These are the activations of a small neural network, seen along a few directions. Each row is one input.
In each table, some parts of the input vary, and every possible input appears once, in random order.
Descriptions start from the smaller parts, as in this example, which fits no table here: one of 6 places along a line, together with either a single point or one of 9 places along a line or (one of 3 separate values, together with one of 5 places around a ring).
Shared parts are said once, and a part with two or three values counts as separate values.
In the rows, 128 means zero.

Other details of the inputs shift rows strongly along three fixed directions, in all tables alike. That doesn't count.

A family of inputs:
x1: [148 185 123 141 110 124 165 117 160 113 116 108 188]
x2: [167 159 143 120 166 179 132  87 205 172  68 188 113]
x3: [129 185 130 121 109 121 136 123 161  97 122 122 201]
x4: [153  69 148  52 126 159  72 120 145  56 174  92  97]
x5: [169 166 148 117 178 193 134  83 208 167  68 188 114]
x6: [154 181 127 133 111 127 166 117 174 109 115 109 186]
x7: [116 100 130 148 174 152 115 120 110 198  93 190  58]
x8: [111  96 128 154 165 141 117 127 112 200  94 186  55]
x9: [158 190 129 130 118 123 165 116 167 110 124 112 191]
x10: [145 158 149 103 165 176 103  95 203 160  73 205 121]
x11: [118  97 131 151 165 133 112 131 109 198  97 185  56]
x12: [104 123 116 158 117 102 153 148  84 139 136 116 134]
x13: [173  78 149  64 137 169 108 115 148  63 166  69  93]
x14: [171  74 145  56 143 170 110 112 146  68 170  78  90]
x15: [167  73 142  63 135 163 107 115 142  69 172  71  88]
x16: [ 70 116 107 159  93  70 123 169  63 128 149 117 145]
x17: [103 130 109 161 112  96 152 141  88 142 140 111 135]
x18: [ 74 128 107 168  93  76 121 163  65 130 148 122 156]
x19: [ 75 125 106 163  93  76 121 158  70 131 151 123 153]
x20: [150  67 147  57 125 154  73 127 140  54 175  89  97]
x21: [105  96 125 156 164 136 123 132 101 201  97 187  62]
x22: [145 176 125 129 122 130 169 115 157 112 126 114 182]
x23: [155 187 132 135 117 124 166 123 163 112 117 113 189]
x24: [104 125 110 163 107  82 149 156  74 143 146 111 135]
x25: [ 74 124 112 160  96  76 123 164  68 130 143 121 149]
x26: [128 183 127 118 107 119 137 121 162  97 126 121 200]
x27: [ 94 106 132 153 152 135  89 132 112 191  92 206  82]
x28: [156 187 130 133 119 125 162 120 160 110 122 111 186]
x29: [121  29 126 107 119 119  92 149  60  98 181  68  48]
x30: [103 128 106 165 104  88 147 143  85 141 138 108 136]
Each input here is: one of 5 places around a ring, together with either one of 2 separate values or one of 4 places along a line.
Question: Changing only the place on the ring of 5 turns x5 into x8. The same change can be made to x1. Which row results?
Answer: x6
Question: Start at x9 and move only the place on the line of 4, one step at a time. The first step leads to x30. Which rows follow, in order?
Answer: x17, x22
Question: Which other rows does x24 become when the place on the line of 4 takes its other values? List them by row number.
Answer: x2, x14, x15
Question: Which other rows agree with x29 in the place on the ring of 5? List them by row number.
Answer: x12, x13, x23, x25, x27
